Each row below is a small network's average activation on inputs in which a field has the value named, seen along a few directions.
Values that are neighbours, or in one group, have similar rows; names and order tell nothing.
In the rows, zero is written as 500.
Random noise pushes rows far along 7 fixed directions. That doesn't count. These rows show it; they differ only by the noise:
[388 461 245 705 569 553 714 602 393 543 664 549 553 661 526 273 597 465]
[498 217 282 616 540 379 808 464 357 513 621 695 347 457 597  78 605 504]
[194 869 431 564 251 293 564 509 362 310 358 561 602 371 576 667 166 167]
[556 496 618 752 212 414 448 321 536 307 748 630 343 873 348 384 672 335]
[752  19 653 299 524 432 455 139 519 555 493 695 336 109 378 503 627 617]
[393 377 808 191 681 560 709 400 545 568 508 657 473 249 613 471 613 546]
[626 546 691 411 826 724 434 528 445 678 369 455 715 438 420 627 692 711]
[593 766 651 824 342 313 509 480 347 294 490 594 408 864 497 260 622 405]
[314 713 693 545 640 334 753 467 421 418 570 480 511 287 820 379 486 523]


Field Sigu:
w10: [728 337 588 542 344 496 379 570 637 491 633 609 404 801 406 500 410 362]
w5: [479 635 560 690 616 502 465 777 419 593 603 375 416 857 674  62 725 697]
w3: [529  40 377 605 107 285 500 197 661 383 723 470 275 538 378 492 504 422]
w6: [476 383 536 236 507 818 567 617 517 531 330 726 523 694 317 431 615 395]
w4: [427 149 303 158 574 725 743 392 719 523 916 695 276 546 577 333 635 336]
w9: [539 379 684 505 491 626 519 297 677 415 775 336 266 389 580 335 651 468]
w2: [427 545 520 620 503 472 674 491 697 365 718 395 484 600 728 436 505 692]
w7: [518 756 526 568 539 322 410 525 418 410 462 449 525 753 487 565 401 655]
w8: [379 462 177 454 436 216 574 553 490 525 620 430 414  24 736 401 373 515]
w11: [620 507 608 521 499 518 407 645 563 652 415 519 409 578 511 273 597 671]
w1: [726 443 235 774 246 269 290 389 392 397 393 389 403 488 507 503 315 544]
w12: [546 515 575 610 527 328 442 539 543 396 368 346 374 580 429 653 415 441]
The values of Sigu form a tree with 3 forks.
Name the neighbours of w4, in listed order.
> w6
Name the neighbours of w7, in listed order.
> w1
Name the neighbours of w8, in listed order.
> w11
Name the neighbours of w12, in listed order.
> w3
What is the length, in steps, of the shortest route from w10 to w2?
> 2

Field Gibo:
k15: [515 424 509 584 562 393 607 354 519 395 757 523 405 344 587 398 556 511]
k12: [373 223 206 361 496 796 545 537 554 620 499 458 684 433 405 715 427 434]
k11: [597 763 538 780 552 702 480 555 541 462 714 396 504 949 472 422 767 522]
k7: [398 602 664 576 370 201 559 482 542 322 485 553 346 640 671 390 370 434]
k1: [641 754 848 580 591 322 508 520 416 472 506 537 450 718 567 296 687 669]
k3: [737 389 322 641 515 570 231 539 492 579 490 370 563 450 356 604 550 615]
k8: [470 547 458 541 520 474 520 401 448 534 557 373 609 125 613 700 361 471]
k2: [855 401 698 432 474 315 307 393 354 451 238 637 352 502 473 344 594 707]
k5: [635 817 652 684 500 344 450 391 451 332 373 441 510 491 617 448 532 525]
k6: [610 332 441 534 300 389 460 468 516 350 450 607 365 577 417 472 405 452]
k9: [508 668 490 550 497 473 420 579 485 568 526 397 572 528 541 504 558 522]
k13: [410 302 379 393 293 378 522 492 522 498 520 701 392 466 437 365 332 302]
k4: [551 717 433 700 700 510 415 463 384 533 472 339 629 331 533 650 467 652]
k14: [231 327 505 504 354 489 588 315 652 455 769 433 456 414 468 569 441 383]
k10: [591 381 402 546 395 507 447 581 480 498 386 490 338 745 314 396 550 450]
The values of Gibo form 3 separate groups.
List the group mates of k14, in the order listed.
> k12, k7, k6, k10
List the group mates of k2, in the order listed.
> k1, k3, k9, k13

Field Lutan:
b10: [475 438 694 396 335 480 340 415 640 462 518 427 426 478 440 672 481 416]
b8: [388 580 656 286 333 325 619 522 550 320 512 587 391 414 666 489 301 367]
b12: [691 543 518 555 557 560 361 559 334 548 328 558 581 515 382 441 557 559]
b7: [319 609 897 471 360 367 600 366 612 373 737 649 335 573 656 422 556 402]
b14: [570 463 574 664 354 497 427 354 533 450 521 516 497 639 305 578 592 488]
b3: [359 479 283 439 556 519 582 619 477 604 387 438 602 397 529 649 303 520]
b4: [428 719 397 743 364 414 400 415 439 386 638 477 466 677 551 438 510 408]
b13: [513 510 403 489 430 398 412 446 493 519 441 556 515 367 439 556 458 477]
b5: [678 426 506 522 548 648 468 540 432 448 421 517 469 585 383 442 582 551]
b6: [615 377 448 428 712 568 462 583 483 706 399 446 512 397 558 424 539 721]
b15: [367 724 615 420 442 592 498 457 565 460 462 430 640 511 569 703 417 368]
b9: [182 706 390 539 320 403 593 651 528 425 488 495 484 660 515 545 309 292]
b1: [509 576 555 298 542 606 438 686 497 573 298 678 602 620 434 529 590 418]
b2: [491 515 457 667 501 384 701 364 519 342 863 368 337 526 622 289 540 432]
b11: [655 325 830 261 660 601 539 442 554 517 284 634 472 440 432 524 632 614]
The values of Lutan form 3 separate groups.
List the group mates of b2, in the order listed.
> b14, b5, b15, b11
List the group mates of b8, in the order listed.
> b10, b3, b6, b9
